These are the activations of a small network on made-up records, seen along a few directions, one row for each record.
After each row come some of the record's fields: RIKUZ, SOMU, MOV, VULA, FIGED.
Not every record has every field; a missing one is left out.
Other fields move the rows too, some of them a lot.
(in the rows, 500 means zero)
Strong random noise was added to every row along 11 fixed directions; ignore it. To show where, here is one row again and again, with new noise each time:
[613 573 522 327 548 438 304 611 589 504 436 545 310 493 510 372 643 532
 531 506 353 619 544 371]
[573 514 681 540 442 321 442 622 644 520 349 640 536 442 534 604 466 400
 493 490 291 489 497 312]
[484 464 560 495 682 588 505 416 565 346 472 571 606 273 542 676 503 598
 502 458 483 527 679 462]
[458 357 460 612 418 670 638 407 472 419 424 481 480 544 488 730 508 517
 434 594 521 408 493 482]
[450 537 517 542 523 474 545 354 552 396 378 572 719 562 423 614 268 397
 469 413 473 504 437 508]
[692 375 690 337 425 657 513 406 402 278 367 224 576 529 231 577 449 431
 420 364 539 614 432 487]
[368 671 456 506 454 458 454 391 369 561 526 632 609 501 487 483 370 536
 491 425 602 549 449 371]
[446 543 583 421 372 286 455 667 542 505 524 729 397 580 524 428 326 252
 457 489 512 533 215 457]
[656 330 511 462 446 579 638 316 480 341 297 258 488 557 319 601 626 402
 499 573 478 529 517 425]
[528 543 552 508 520 467 529 396 407 538 512 443 606 307 476 524 600 569
 553 492 532 559 660 342]
[614 491 537 503 542 573 544 473 569 507 466 304 653 545 333 522 486 492
 463 435 437 480 603 739]
[630 256 636 517 312 562 543 742 543 468 608 469 209 401 650 520 585 423
 534 675 344 538 425 380]
[467 530 586 486 476 405 505 560 409 601 600 548 459 345 576 508 624 525
 524 560 555 530 574 347]

[524 503 567 502 466 575 438 419 473 421 405 519 564 433 484 593 438 572
 500 440 429 568 536 318]
SOMU=suga, MOV=boto, VULA=pif
[395 548 366 546 424 419 656 429 373 543 658 621 607 406 407 395 331 354
 522 424 758 472 386 649]
SOMU=suga, MOV=boto, VULA=gol
[522 349 652 608 407 584 723 419 385 470 435 331 671 409 389 777 596 503
 438 478 622 411 562 473]
SOMU=suga, MOV=lelus, VULA=pif
[526 433 544 614 432 500 691 498 436 634 508 327 648 687 448 633 522 382
 467 541 480 438 499 566]
SOMU=suga, MOV=boto, VULA=gol
[505 758 410 541 426 367 385 476 414 719 588 525 708 521 485 263 328 473
 634 415 429 574 476 479]
RIKUZ=lor, FIGED=valit
[328 675 332 460 510 487 386 487 372 526 650 608 474 646 604 408 351 488
 512 543 590 586 291 437]
RIKUZ=mevuk, FIGED=valit
[384 732 389 733 403 496 411 457 498 761 527 556 752 811 645 457 235 603
 607 470 207 532 482 387]
SOMU=suga, MOV=lelus, VULA=pif
[497 515 527 419 529 498 482 632 391 665 571 400 399 715 649 503 642 472
 555 624 430 569 485 409]
RIKUZ=lor, FIGED=valit
[542 426 582 495 524 315 544 491 561 520 398 394 482 587 478 454 589 347
 572 657 372 463 539 444]
SOMU=dozoz, MOV=boto, VULA=pif
[527 650 142 476 523 613 374 388 616 520 134 595 332 690 269 568 787 717
 377 463 532 357 558 551]
RIKUZ=mevuk, SOMU=suga, MOV=lelus, VULA=pif
[470 519 583 424 500 608 330 587 484 472 407 594 442 540 466 555 472 662
 435 406 489 448 607 480]
SOMU=dozoz, MOV=boto, VULA=pif
[533 536 434 512 544 424 641 250 495 551 395 197 755 819 312 440 434 333
 552 537 441 532 532 669]
SOMU=suga, MOV=boto, VULA=pif
[603 463 511 637 347 716 468 607 625 577 280 505 501 676 396 699 519 638
 339 387 354 347 558 597]
SOMU=dozoz, MOV=lelus, VULA=gol
[574 477 498 519 469 557 479 513 521 499 503 466 384 278 529 481 675 663
 459 498 490 495 589 421]
FIGED=zete
[374 433 493 501 497 499 665 392 481 482 546 482 508 679 549 508 512 410
 454 583 639 489 463 523]
SOMU=dozoz, MOV=lelus, VULA=pif
[428 589 551 383 623 399 387 457 595 454 282 593 534 672 462 559 474 498
 435 413 498 517 521 425]
RIKUZ=mevuk, SOMU=dozoz, MOV=boto, VULA=pif
[520 481 274 742 508 703 587 336 560 477 473 503 606 389 505 578 426 669
 561 518 419 436 596 532]
RIKUZ=mevuk, SOMU=suga, MOV=lelus, VULA=pif
[391 622 391 550 551 646 403 325 404 513 414 575 656 562 447 632 416 704
 446 429 561 443 545 431]
RIKUZ=lor, SOMU=dozoz, MOV=boto, VULA=pif
[429 527 554 459 672 500 522 456 519 481 648 431 710 578 531 482 327 450
 529 472 485 575 563 712]
SOMU=suga, MOV=boto, VULA=pif
[503 382 553 477 487 551 579 490 492 382 489 493 464 454 524 592 535 461
 512 510 529 541 448 430]
SOMU=suga, MOV=lelus, VULA=pif
[255 667 501 464 483 433 415 377 304 533 422 627 594 839 486 554 304 485
 476 494 603 452 388 406]
SOMU=suga, MOV=boto, VULA=gol
[602 524 501 519 423 519 482 445 412 485 477 518 473 261 443 467 582 576
 583 459 529 530 572 350]
SOMU=suga, MOV=boto, VULA=gol
[472 388 547 588 440 558 564 412 473 448 460 437 545 589 528 576 413 460
 508 582 437 491 451 410]
SOMU=dozoz, MOV=boto, VULA=pif
[458 548 554 450 597 376 528 574 627 546 562 627 517 399 507 433 589 472
 440 441 619 460 591 650]
SOMU=dozoz, MOV=lelus, VULA=pif
[344 550 496 609 560 525 384 531 617 472 580 660 453 524 815 553 375 659
 457 572 337 525 477 323]
RIKUZ=mevuk, FIGED=zete
[604 548 595 415 354 410 384 472 473 452 378 551 429 365 438 397 530 522
 459 397 500 562 434 237]
RIKUZ=lor, FIGED=zete
[369 561 216 425 663 393 521 302 574 485 379 611 377 715 531 366 599 449
 594 629 541 515 564 502]
SOMU=dozoz, MOV=boto, VULA=pif
[700 267 786 686 359 618 701 605 576 463 565 275 806 450 458 668 230 339
 486 376 302 510 479 640]
SOMU=suga, MOV=boto, VULA=gol
[444 520 522 437 687 244 506 517 647 483 450 695 446 373 618 528 647 393
 561 611 461 515 601 400]
SOMU=suga, MOV=boto, VULA=pif
[629 532 570 293 666 509 408 587 491 499 521 403 506 480 393 455 657 519
 477 378 529 608 614 602]
SOMU=suga, MOV=boto, VULA=gol
[470 472 631 448 623 481 483 475 596 392 415 474 672 600 439 620 364 458
 383 400 496 430 515 726]
RIKUZ=lor, FIGED=zete
[434 467 761 443 423 246 550 502 421 468 414 629 558 405 526 569 447 324
 507 454 608 545 439 201]
SOMU=dozoz, MOV=boto, VULA=pif
[504 414 600 572 439 581 463 532 493 431 566 551 564 438 580 565 318 488
 540 441 412 533 477 434]
SOMU=dozoz, MOV=lelus, VULA=gol
[537 628 416 556 346 622 348 505 444 440 450 652 565 389 433 479 258 580
 461 302 513 561 342 409]
RIKUZ=mevuk, FIGED=valit
[446 528 721 239 576 465 373 507 262 308 618 409 529 468 545 451 365 410
 535 449 615 742 342 267]
RIKUZ=mevuk, FIGED=valit

Which values does each new row have?
[451 505 436 499 644 573 495 313 449 465 500 430 609 489 486 520 515 608
 552 530 539 523 644 505]
RIKUZ=lor, SOMU=dozoz, MOV=boto, VULA=pif
[661 556 582 358 571 635 275 577 542 393 526 299 491 563 457 374 431 641
 425 382 329 665 474 548]
RIKUZ=mevuk, FIGED=zete
[508 552 625 547 426 346 631 459 466 701 512 347 721 650 453 491 532 408
 479 497 543 466 543 485]
RIKUZ=lor, SOMU=dozoz, MOV=lelus, VULA=pif
[511 580 413 515 454 637 414 514 463 576 600 417 487 491 472 393 481 692
 441 416 508 507 520 644]
FIGED=zete
[383 403 493 858 270 191 872 470 466 631 671 545 575 221 624 522 479 285
 537 726 611 298 421 446]
RIKUZ=mevuk, FIGED=zete
[496 511 521 742 447 527 623 591 601 693 531 545 682 390 493 610 490 588
 464 430 457 304 705 701]
SOMU=dozoz, MOV=lelus, VULA=gol
[517 685 539 403 522 331 381 612 539 609 475 602 576 503 382 399 511 477
 470 330 540 516 476 593]
SOMU=suga, MOV=lelus, VULA=pif
[270 694 362 503 481 475 398 556 377 767 737 596 431 674 605 306 467 585
 506 498 629 487 468 600]
SOMU=dozoz, MOV=lelus, VULA=gol
[292 441 559 478 616 518 612 288 330 388 677 420 656 472 664 522 347 513
 565 564 615 580 524 427]
RIKUZ=lor, FIGED=zete
[542 497 370 602 425 609 502 357 499 509 357 440 541 654 480 541 536 593
 561 539 352 512 550 365]
SOMU=suga, MOV=lelus, VULA=pif
[401 627 205 542 517 614 454 376 431 489 474 751 468 347 384 471 501 679
 462 401 733 418 503 593]
SOMU=suga, MOV=lelus, VULA=pif
[549 552 567 630 268 503 514 541 372 665 472 437 620 468 299 528 453 519
 410 406 573 376 444 550]
SOMU=dozoz, MOV=boto, VULA=pif
[615 593 557 525 521 489 353 492 530 565 398 465 579 400 440 466 563 628
 536 437 336 525 643 366]
SOMU=dozoz, MOV=boto, VULA=pif
[617 516 712 382 663 453 440 548 572 443 501 405 644 325 471 498 569 538
 547 359 423 621 661 489]
SOMU=suga, MOV=lelus, VULA=pif
[496 598 578 172 715 272 353 553 546 389 487 505 456 582 447 306 476 353
 480 460 509 628 378 542]
RIKUZ=lor, FIGED=zete
[472 708 423 551 544 368 415 473 479 596 640 739 595 156 541 317 446 594
 636 393 567 535 624 477]
SOMU=suga, MOV=boto, VULA=gol
[399 527 513 318 591 488 434 444 385 397 665 572 422 432 615 380 443 483
 575 513 604 711 441 359]
SOMU=suga, MOV=boto, VULA=pif
